Each row below holds a small network's activations on one input, seen along a few directions.
In each table, some parts of the input vary, and every possible input appears once, in random order.
Descriptions start from the smaller parts, as in this example, which fits no table here: line(6) and (point or (values(2) and ring(5)) or ring(11)).
Shared parts are said once, and a part with two or three values counts as separate values.

Other details of the inputs vary at random and push rows far along two fixed directions, the same in every table; ignore that.

Rows:
r1: [-0.77 -7.94  2.32  2.67 -2.84 -6.53  3.17 -0.59 -4.79  0.39 -7.90]
r2: [-2.54 -2.52 -0.70  0.11 -1.30  1.32  2.49 -0.74  1.80 -1.68 -4.75]
r3: [-2.72  4.60 -4.02  0.82  0.31  4.56  2.06 -2.86 -0.12 -0.02  2.02]
r4: [ 2.12 -0.76  2.69 -0.22 -0.60 -4.25 -0.14  1.85 -5.51  0.73 -4.08]
r5: [ 4.95 -0.26  5.21  4.90  1.33  0.67 -4.95  0.34  0.57 -0.08  3.84]
r6: [ 5.85  1.40  5.76  1.23  1.12 -2.85 -4.89  2.69 -1.50 -1.23 -3.57]
r7: [ 4.46 -3.62  6.15  2.54  0.21 -2.91 -4.93  0.77 -1.06 -0.05  1.63]
r8: [-6.97 -2.19 -1.96 -0.90 -5.69  0.75  4.45  0.53  1.99 -2.73 -4.88]
r9: [-2.65  4.36 -2.75 -1.90  0.32  4.94 -0.61 -2.10  3.08 -1.93  0.76]
r10: [ 1.36  1.94 -1.09 -1.28  1.25 -1.74  0.18 -2.10 -2.79 -0.54 -0.07]
r11: [-6.49 -3.79 -2.87 -1.43 -0.15  4.09  5.28  0.36  3.21 -0.09  0.96]
r12: [-0.87 -6.92  2.23  0.90 -4.66 -7.56  1.07 -0.10 -6.06 -0.37 -6.67]
r13: [ 3.49  3.31 -0.04 -0.96  1.67 -0.06 -1.90  2.45 -0.42  2.95  2.47]
r14: [ 3.38  3.40 -2.19 -1.46  2.55 -0.07 -1.73 -0.81  1.03  1.46  4.67]
r15: [ 2.46  5.23 -0.06 -1.31  2.74  1.58 -2.94 -1.55  2.31 -2.63  1.15]
r16: [ 3.31 -0.09 -1.15  3.41  3.25  1.10 -1.50 -1.08  1.04  2.73  2.11]
r17: [-6.19 -1.43 -2.39 -5.45 -0.91  0.92  4.84  0.89  2.98 -1.34  2.45]
r18: [ 2.07  2.93 -1.76  3.10  0.82  2.18 -1.91 -0.61  1.37  1.96  4.22]
r19: [-6.66 -0.19 -1.29 -5.26 -0.96  2.35  4.81  3.81  2.20  0.29  1.22]
r20: [ 2.40  2.56 -2.09  0.49  1.55  1.53 -2.87 -1.15  0.69  2.18  4.41]
Description of these inputs: values(4) and line(5).
Question: The inputs of r12 and r4 match in every part but the line(5) part. If r7 is changed in the same way as r12 into r4, which row does it become?
Answer: r19
Question: Which other rows does r1 become when the values(4) part takes its other values? List them by row number.
Answer: r2, r11, r16
Question: A walk changes only the line(5) part. It starts at r6 and steps to r15. List the rest of the walk in order.
Answer: r9, r8, r2

Rows:
r21: [-0.82 -2.07  0.11 -1.07 -0.39 -1.62  1.19  1.12 -1.36  1.00 -0.34]
r22: [-0.17  2.77 -2.09 -0.65  0.14  0.86  0.37 -0.36  0.30  0.59  1.42]
r23: [-0.30  2.00 -1.02 -1.73  1.44  1.85 -0.09 -0.96  0.20 -0.52  0.63]
r24: [-1.42 -1.71  0.82 -1.79 -0.50 -1.73  1.57  0.82 -0.15 -1.04 -1.47]
r25: [-1.45 -1.48  1.64  0.37 -1.21 -0.54  0.96  0.84  0.05 -1.11 -1.76]
r26: [-0.98 -2.76 -0.23  0.62 -1.03 -1.58  1.41  0.17  0.04  0.34  0.12]
r27: [-0.16 -0.61 -0.20 -0.30 -1.75 -2.07 -0.31  0.10 -1.44 -0.17 -2.09]
r28: [-0.16  3.14 -1.98 -0.66  0.25  0.95 -0.02 -0.83  0.31 -0.34  0.55]
r29: [-0.28 -2.46 -0.35  0.95 -1.19 -1.53  0.47 -0.81 -0.88  0.60 -0.90]
r30: [ 0.18 -2.42  0.52 -0.73  0.02 -1.90  1.00  2.03 -0.11  0.80 -2.92]
r31: [ 0.55 -1.74  0.94  0.81  0.00 -0.70 -0.28 -0.06  0.89 -0.26  1.15]
r32: [-0.99  2.01 -0.62 -0.01  0.48  2.98 -0.07 -0.85  0.55 -0.73  0.17]
r33: [-1.51 -2.72  0.39 -0.17 -1.22 -1.30  1.13 -0.23  0.92 -1.28 -0.93]
r34: [-0.55  1.62 -0.66  0.69  0.75  2.26  0.76  0.30  0.47  0.71  1.92]
r35: [ 5.17 -0.27  5.00  3.45  1.34 -1.40 -3.87  0.89 -1.00  0.19  0.74]
r36: [-0.34 -1.36  0.49  1.26 -1.25 -0.76  0.47  0.27 -1.75  0.75 -1.74]
r37: [-1.41 -2.90  0.52 -0.11 -1.25 -0.90  0.32 -0.30  0.61 -0.91 -0.80]
r38: [ 0.25 -1.94  0.52 -0.14 -1.82 -2.38 -0.04  2.47  0.54  0.64 -3.03]
r39: [-0.30 -1.01  0.60  1.26 -1.11 -0.73  0.04 -0.21 -1.73 -0.17 -2.56]
r40: [-0.50  1.32 -0.56 -1.76  1.60  1.43  0.82  0.43  1.00  0.06  2.27]
r41: [ 9.17  1.61  6.34  3.16  4.22 -1.74 -7.66 -0.54 -1.70  0.09  1.98]
r42: [-0.43 -0.80  0.41 -0.84 -1.82 -1.62 -0.32  0.36 -0.58 -0.87 -1.85]
r43: [-0.22  1.14 -2.08  0.55  0.80  1.41  0.73 -1.74  0.84  0.45  1.71]
r44: [-0.45  1.96 -0.79 -1.21  0.15  1.22 -0.01  0.75  1.58 -0.02  2.41]
r45: [-0.56  2.25 -1.40  0.75  0.59  2.25  0.94 -0.62 -0.02  0.58  0.83]
r46: [ 7.10  2.33  3.03  3.06  1.98 -1.60 -5.83 -0.54 -1.94  1.31  1.71]
r47: [-0.65  1.73 -1.63 -0.95  0.05  1.36 -0.11  0.46  0.61  1.02  2.43]
r48: [-1.30 -1.08  0.64 -1.22 -1.90 -1.95  0.70  1.08  0.33 -1.11 -1.32]
r49: [-0.68  0.24 -1.53  0.29  0.75  1.84  0.14 -0.87  1.06  0.80  2.74]
r50: [-0.47  0.97 -1.36 -0.22  0.62  2.16 -0.32 -1.90  1.29 -0.82  1.06]
r51: [ 1.08 -0.64  1.52  1.72  0.04  0.02 -0.93  0.74 -1.00  1.00  0.48]
r52: [-0.04  2.35 -0.92 -1.56  1.67  1.42  0.45 -0.89  0.50 -0.90  0.56]
r53: [-0.25  2.22 -1.80 -1.20  1.50  1.59  0.11 -1.25 -0.60  0.23  0.44]
r54: [-1.13  1.51  0.18 -0.02  0.67  2.96 -0.37 -0.29  1.08 -0.59  1.01]
r55: [-1.01 -1.31 -0.24 -0.64 -1.85 -2.26  1.23  1.63 -0.44  0.52 -0.36]
r56: [-0.41 -0.70  0.50  1.30 -1.09 -1.09  0.85 -0.13 -1.44 -0.50 -2.75]
r57: [-0.81  0.99 -0.70 -1.94  1.36  1.88  0.33  0.30  0.74  0.40  2.25]
r58: [-0.12  1.55 -1.14 -1.08  1.77  1.09  0.99  0.21  0.15  0.89  2.35]
r59: [ 0.01 -0.89  0.04 -0.61 -0.24 -2.34  1.10 -0.13 -1.78 -0.29 -2.41]
r60: [-0.59 -2.16  0.22  0.22 -1.24 -1.52  0.87 -0.83  0.22 -1.38 -1.81]
r61: [ 0.15  2.21 -1.71 -0.94  1.71  1.01  0.97 -0.73 -0.43  0.80  1.27]
r62: [-0.42 -0.48  0.38 -0.80 -1.77 -2.04  0.36  0.46 -0.29 -1.24 -1.98]
r63: [ 0.13 -3.69  0.37  1.21 -0.95 -1.59  0.32  0.92  1.25  0.55 -2.78]
r64: [ 2.52 -0.49  2.22  2.68  0.54  0.11 -1.67  1.53  0.21  0.87 -1.89]
r65: [-0.04 -2.15 -0.14  0.97 -1.10 -1.56 -0.02 -1.23 -0.95 -0.26 -1.79]
r66: [-1.13 -1.70  0.48 -1.11 -1.99 -1.43  0.21  1.58  0.04  0.08 -0.35]
r67: [-1.30 -1.39  0.66 -1.23 -1.94 -1.50  0.00  0.94  0.05 -0.75 -1.21]
r68: [-0.20  1.87 -1.84 -1.16  1.46  1.49  0.50 -0.80 -0.68  1.12  1.30]
r69: [-0.88  1.12  0.04  0.07  0.52  2.94 -0.12  0.37  0.99  0.27  1.86]
r70: [-0.20  1.56 -2.08  0.49  0.90  1.54  0.41 -2.19  0.87 -0.42  0.83]
r71: [-0.73  0.06 -0.90 -0.15  0.70  2.12 -0.24 -0.69  1.74  0.11  2.71]
r72: [-0.94  2.38 -0.63  0.09  0.61  2.68  0.57 -0.77  0.85 -1.08  0.08]
Question: What do these inputs look like to the network?
Answer: values(4) and (point or (values(2) and ring(6)))
Question: The inputs of r41 and r67 match in every part but the values(4) part. If r30 is changed in the same way as r41 into r67, which row does it become?
Answer: r38
Question: Which other rows does r47 become when the values(2) part takes its other values? List them by row number.
Answer: r55
Question: List by row number the other rows that have the values(4) part in common with r33.
Answer: r26, r29, r31, r37, r43, r49, r50, r60, r63, r65, r70, r71
Question: Which other rows does r59 become when the ring(6) part takes its other values? List them by row number.
Answer: r24, r40, r52, r58, r61
Question: List by row number the other rows that have the values(4) part in common with r39.
Answer: r25, r32, r34, r35, r36, r45, r51, r54, r56, r64, r69, r72

Rows:
r73: [ 2.76  2.79 -0.63  0.07  0.82 -1.31 -1.83 -1.57 -2.17  0.29  0.50]
r74: [ 4.82  0.85  2.64  3.09  3.18  0.66 -3.38 -1.90 -0.75 -0.26  0.68]
r75: [ 1.41  4.11 -1.43  2.08  1.30  3.24 -1.78 -1.73 -0.08  0.67  1.77]
r76: [-7.78 -0.75 -6.47 -2.41 -3.00  2.66  5.92 -1.70  1.50 -0.73 -1.55]
r77: [ 0.82 -2.87  1.98 -1.53 -1.19 -4.79  0.49  2.07 -2.18  0.82 -0.33]
r78: [ 0.18 -1.65 -0.27  0.13 -2.25 -4.08  0.76  0.38 -2.60  0.40 -4.07]
r79: [ 0.09 -5.45  2.53  1.04 -1.51 -3.49  0.03  1.25  0.03  0.15 -0.27]
r80: [-6.98  0.16 -4.72 -3.54 -1.84  4.07  4.86  0.74  3.12  0.06  0.71]
r81: [ 0.36  3.23 -2.47  1.25  0.73  3.21 -0.39 -2.08  0.84  0.47  1.14]
r82: [ 0.63  0.90  0.63  0.88  0.90  1.45 -1.65 -1.12  1.61 -1.45  0.84]
r83: [ 5.26  2.81  2.22  0.50  3.31 -1.20 -3.32 -1.19 -2.65  0.21  0.94]
r84: [ 2.00 -3.02  3.62  1.99 -1.90 -3.36 -1.36  1.21 -0.90 -0.93 -3.49]
r85: [ 2.33 -1.48  2.95  0.23 -1.16 -4.47 -1.26  1.66 -1.82 -0.52 -3.46]
r86: [-6.61  0.57 -5.08 -5.06 -0.98  2.23  5.58  1.86  2.23  1.06  1.54]
r87: [-1.65 -4.30  1.55  0.19 -2.43 -2.61  1.54  2.88 -0.73  1.00 -1.12]
r88: [-2.22  3.77 -1.99 -0.73  0.47  4.29  0.83 -0.32  2.07 -0.60  1.65]
r89: [ 1.23  1.00  0.31  1.35  1.73  1.95 -0.35 -0.89 -0.13  0.15 -0.28]
r90: [-1.53 -3.18  1.42  0.83 -1.89 -1.90  1.82  1.05 -2.10 -0.04 -4.07]
r91: [ 0.33  3.85 -1.53 -2.71  1.85  1.95 -0.87 -0.27  0.51  0.24  3.51]
r92: [ 4.92  0.28  3.00  2.53  2.27 -0.05 -3.50  0.85  0.53  1.53  3.27]
r93: [ 0.56  1.71 -0.12  0.35  1.87  3.04 -1.85 -1.12  2.56 -0.29  3.61]
r94: [ 0.93 -1.65  2.15 -1.29 -1.74 -4.74 -0.29  1.10 -2.52 -1.06 -2.90]
r95: [ 1.76  1.74  0.28 -0.95  1.27 -0.10 -1.60  1.00  0.14  0.77  1.04]
r96: [-2.30 -3.83 -0.72  1.05 -3.02 -2.41  1.78 -1.23 -0.89 -0.79 -3.32]
r97: [ 1.34  2.33 -0.12  0.37  2.07  3.23 -2.17 -0.82  2.25 -0.06  3.69]
r98: [ 3.01  0.61  1.85  2.56  2.77  1.19 -2.31 -2.19 -0.14 -0.53  0.77]
r99: [-1.98 -2.29 -0.25 -1.54 -1.32 -2.82  2.86  1.08 -1.98  0.01 -4.29]
r100: [-2.36 -3.58  1.23 -0.03 -2.85 -2.04  1.28  2.32 -0.66  0.07 -2.41]
r101: [-1.42  0.84 -1.77 -0.79  1.32  3.09  0.98 -0.08  2.65  0.54  4.04]
r102: [ 0.11  2.52 -0.79  0.10  1.22  3.11 -0.80 -1.24  2.27 -1.20  1.86]
Question: What do these inputs look like to the network?
Answer: line(5) and (values(2) or line(4))
Question: A walk changes only the line(4) part. It starts at r75 and steps to r81. List the rest of the walk in order.
Answer: r76, r96
Question: List by row number the other rows that have the line(5) part in common with r98.
Answer: r74, r83, r89, r90, r99
